A small network was shown many inputs. Here are its activations along a few directions, one row for each input.
In each table, some parts of the input vary, and every possible input appears once, in random order.
Descriptions start from the smaller parts, as in this example, which fits no table here: values(2) and (point or ring(9) or (line(6) and ring(8))).
Shared parts are said once, and a part with two or three values counts as separate values.

Other details of the inputs shift rows strongly along two fixed directions, in all tables alike. That doesn't count.

Table:
x1: [-34  38  34 -28 -53  -7  12  27  18   5  23  49 -19  18 -11  17]
x2: [  3 -30  -4 -96 -38 -13 -60  -2 -40 -15 -10  17  46 -36  -6 -59]
x3: [ -5 -21  -9  41  30 -18   8 -30 -26   4   1  -8   1 -27  23  -8]
x4: [  6 -11 -21  26  18  15   4  -8  16   1 -15 -29  -5 -16  -8  -9]
x5: [ 13 -26 -21  26  29   8  -8 -14   8  16  17   0   4  -5   0   9]
x6: [ 14 -21 -12  23  33   6  -6  -8 -17  10  -4 -22  -1   6   8  -7]
x7: [-18  60  26  70  25  20  74  37  32  14 -12   0 -41  52  12  58]
x8: [-27  39  32 -29 -55 -16   8  25  18  -1  26  44 -28  24 -10  19]
x9: [ 24 -12 -14   5  40  11  -2 -12 -20  -5  -7 -25  12   7   4   6]
x10: [-26  31  44 -26 -35 -17   6  29 -10  16  33  52 -16  41   4  25]
x11: [  7 -27 -23  25  23  14   1 -14  17  15  14  -4   4 -13  -5  10]
x12: [ 20  -8 -19   8  36  14   0  -7  -6  -6 -15 -20  15  -3   3   3]
x13: [ 14 -23  -9 -96 -46 -22 -66 -10 -33 -28  -7   6  30 -35 -14 -58]
x14: [ 17  -4 -22   8  24  19   6 -12  12 -14 -18 -31   9 -17 -14   2]
x15: [  5 -17 -18  26  23  16   7  -2   9   8 -14 -22   2 -11   1  -7]
x16: [-29  44  58  -6 -68 -35  16  13   7 -15   0  25   0  26  19   8]
x17: [ 16 -12 -24  23  15   6  -2 -12  14  -5 -13 -34 -13 -11  -7  -9]
Each input here is: values(2) or (values(3) and line(5)).
Q: Change only the line(5) part in x10. List by row number the other rows that result.
A: x1, x5, x8, x11
Q: List by row number the other inputs of the same sort as x16.
A: x3

Table:
x18: [-27  79  78 -47 -48 -13  32  57 -29 -11 -13  35  -8  72  22  24]
x19: [ -3 -63 -24 -41 -23 -29 -58 -38 -38   1  13   3  17 -63  -1 -66]
x20: [  8 -28 -23 102  71  26  36 -16  19  34  13 -32 -22  19  12  33]
x21: [ -4 -15 -20 105  63  19  46 -30  23  18   3 -32 -13 -14  10  31]
x22: [  3 -45 -20 -47  -5 -16 -57 -23 -50  -7 -23   3  44 -59  12 -75]
x23: [ 30  16 -23  71  74  18  60 -24   5 -32 -41 -73  -7  -1   7  35]
x24: [ 23 -69 -23 -37 -19 -36 -89 -39 -33   9  40  13  21 -25   0 -50]
x25: [ 22 -26 -25 109  67  12  28 -29  29  25  30 -24 -15  25  17  50]
x26: [-33  78  81 -46 -50 -21  39  52 -32 -14 -21  38   8  51  24  22]
x27: [ 31   5 -53  46  95  73  44  17  47  16  -7 -31 -21  11 -32  53]
x28: [-58  65  75 -13 -74 -41  28  26   4   2  36  81 -17  30  19  34]
x29: [ 38 -40 -14 -70  -1 -16 -74 -21 -61 -22 -17 -30  37 -16   2 -59]
x30: [-53  74  74 -29 -51 -18  40  66 -17  12 -14  65 -15  45  26  16]
x31: [ 36  22 -32  60  37  39  48 -13  66 -47 -56 -94  -5  -2 -26  26]
x32: [ 13   6 -35  86  72  21  55 -13  18  -4 -32 -50 -26 -13   9  24]
x33: [-42  84  69 -31 -50 -15  29  71 -11  11  -4  54 -46  65  10  20]
x34: [-33  63  44 -61 -61   5  18  54  33  14  55  94 -28  53 -28  64]
x35: [ 14 -19 -26 100  68  21  31 -17  23  30  15 -39 -38  19  -2  35]
x36: [-52  66  66 -20 -79 -47  32  26   8  -4  35  72 -37  30  12  34]
x37: [  9 -75 -15 -30 -17 -38 -74 -41 -36  12  33  24  48 -42  17 -46]
x38: [ -3 -76 -13 -34 -13 -23 -65 -29 -45  21  16  15  41 -47  11 -62]
x39: [ 20  17 -43  75  33  44  46   0  79 -19 -48 -74 -24 -13 -23  16]
x40: [ 11   0 -37  87  19  38  43 -17  86  -2 -14 -63 -31 -14 -28  25]
x41: [ 16 -59 -21 -51   1  -8 -72  -8 -54  10 -12   2  35 -26  15 -74]
x42: [ 22 -54 -35 -47 -64 -19 -77 -44  32 -23  10 -11  27 -59 -28 -60]
x43: [ 19 -34  -9 -60  -5 -19 -51 -32 -63 -34 -31 -20  62 -47  10 -63]
x44: [  40  -38  -43 -113   12   24  -67   -7  -29  -20   -6  -10   50  -27
  -35  -36]
x45: [-46  65  47 -64 -54  20  29  70  25  23  40  84 -36  48 -34  49]
Q: What is each input in this table made of?
A: line(4) and (values(2) or line(5))
Q: Changing only the line(4) part turns x22 into x43. The same change can be made to x41. Which row results?
A: x18
Q: Change only the values(2) part in x31. List by row number the other rows that result.
A: x44
Q: Change only the values(2) part in x42. List by row number the other rows that result.
A: x34
Q: Start at x36 and move only the line(5) part, one step at a time. The first step leads to x28. Which rows follow, in order?
A: x37, x25, x24
